A small network was shown many inputs. Here are its activations along a few directions, one row for each input.
Each table varies a few parts of the input and shows all the possible inputs, shuffled.
A made-up example of a description, with smaller parts first: ring(8) and (point or ring(9) or (values(2) and line(6))).
Shared parts are said once, and a part with two or three values counts as separate values.
(in the rows, 128 means zero)

Other details of the inputs shift rows strongly along two fixed directions, in all tables alike. That doesn't count.

A family of inputs:
r1: [117 136 130 108 160 102 167 110 153 165 153 133 169 176]
r2: [100 118 141 136  92 118 105 111  89 142 169 134 125 113]
r3: [138 139 133 117 158  85 159 112 137 153 162 118 158 191]
r4: [119 134 171 140 105 144 117 144  72 158 141 155 136 111]
r5: [170 138 151  96 151 133 148 152 204 124  62 107 107 156]
r6: [118  99 114 129 110 150  99 148 140  90  72 114 101  76]
r7: [152 111 151 131 113 169 104 168 132 103  69 128  80  76]
r8: [120 130 122 150 111 130 112 124  71 131 161 156 135 112]
r9: [136 131 120 125 167 111 173 110 138 164 150 136 164 189]
r10: [123 123 101 131 108 151  94 155 136  89  79 110  85  78]
r11: [104 112 139 146 115 150 117 106  83 131 163 153 140 109]
r12: [130 149 118 123 168 101 161 123 133 159 149 129 170 188]
r13: [127 131 176 145 111 163 122 135  76 148 156 159 127 112]
r14: [141 145 124 127 176 118 164 111 137 148 164 135 163 191]
r15: [156 126 106 104 159 118 157 139 205 111  74  91 129 143]
r16: [117 117 137 155 113 147 123 108  77 128 161 145 145 108]
r17: [142 131 101  97 157 125 143 144 217 121  84  99 112 145]
r18: [106 121 132 151 105 128 120 119  73 139 147 140 152 107]
r19: [129 128 183 130  94 129 111 126  73 153 148 143 127 115]
r20: [113 133 145 153 106 112 113 112  80 123 158 142 143 107]
r21: [145 111 115 127  95 128  91 148 136  74  89 102  86  82]
r22: [123 161 118 110 158 102 163 116 148 167 163 131 154 179]
r23: [115 138 136 147  96 115 111 116  82 125 163 148 138 111]
r24: [ 96 118 149 142 100 121 116 105  89 132 156 148 140 107]
r25: [125 140 119 117 166 133 159 108 153 165 167 140 152 191]
r26: [131 140 134 122 153  96 173 102 148 158 152 128 167 188]
r27: [126  93 114 133 116 155 102 141 139  88  78 122  93  76]
r28: [126  92 127 122  99 135  98 136 143  82  84 101  89  79]
r29: [144 151 115 121 167 122 162 115 139 150 168 142 159 195]
r30: [161 141  96 100 157 116 146 149 202 106  83  99 121 147]
r31: [138 127  95 103 160 133 139 150 209 124  77 101 111 156]
r32: [163 126  98 114 176 124 147 146 191 104  78 104 115 155]
r33: [139  96 125 132  97 132 104 138 137  79  81  94  93  78]
r34: [131 115 115 123  96 134  93 143 140  82  91  99  74  81]
r35: [147 122 155 120 104 156 102 166 140 102  68 118  91  66]
r36: [110 137 127 146 113 151 113 113  78 131 170 150 127 111]
r37: [113 136 137 147 112 115 115 119  77 130 159 138 151  96]
r38: [ 96 129 141 144  95 123 108 110  95 140 164 146 130 109]
r39: [146 121  94 105 166 138 143 142 208 122  82 109 104 156]
r40: [102 142 137 144  97 120 112 112  86 133 164 144 125 110]
r41: [112 137 122 146 104 125 109 130  71 134 156 147 144 112]
r42: [128 150 111 117 167 116 163 116 139 167 159 141 145 190]
Each input here is: line(6) and (point or ring(6)).
Changing only the line(6) part turns r4 into r13. The same change can be made to r10. Which row results?
Answer: r36
Changing only the line(6) part turns r3 into r32. The same change can be made to r33. Which row results?
Answer: r9
Change only the line(6) part in r25. List by row number the other rows that result.
Answer: r2, r17, r31, r38, r39
Which other rows agree with r35 in the line(6) part? List them by row number.
Answer: r1, r15, r17, r22, r30, r37

A family of inputs:
r43: [122 143 134 104 177  78 195  89 165 187 176 128 188 226]
r44: [159 121 164 120 126 186 117 172 147 117  60 130  85  97]
r45: [120  93 109 141 109 167  95 135 138  75  82 118  94  58]
r46: [ 83 138 128 154  98 136 106 104  52 157 203 171 140 113]
r47: [127 142 212 127 109 129 136 130  75 193 168 165 150 142]
r48: [180 142  81 101 202 123 172 152 227 108  68  96 128 190]
r49: [107  88 119 137  64 148  61 146 124  63  67 101  65  18]
r50: [141 106 121 150  71 140  66 159 104  44  61 102  81  19]
r51: [147 123  80  91 186 134 162 140 241 123  74  97 113 182]
r52: [107 117 155 157  94 106 117  98  45 139 183 147 161 109]
r53: [104 117 139 167 113 136 119 103  41 138 186 161 161 111]
r54: [115 156 140 133 115  94 131 112  80 158 192 141 157 150]
r55: [153 140  97  83 167 102 155 141 243 118  77  84 104 186]
r56: [127 165 115 127 161 112 159 112 109 174 194 151 166 191]
What do these inputs look like to the network?
Answer: values(2) and (point or ring(6))
Which other rows agree with r50 in the values(2) part? List them by row number.
Answer: r43, r47, r49, r52, r54, r55
Change only the values(2) part in r45. List by row number the other rows that result.
Answer: r43
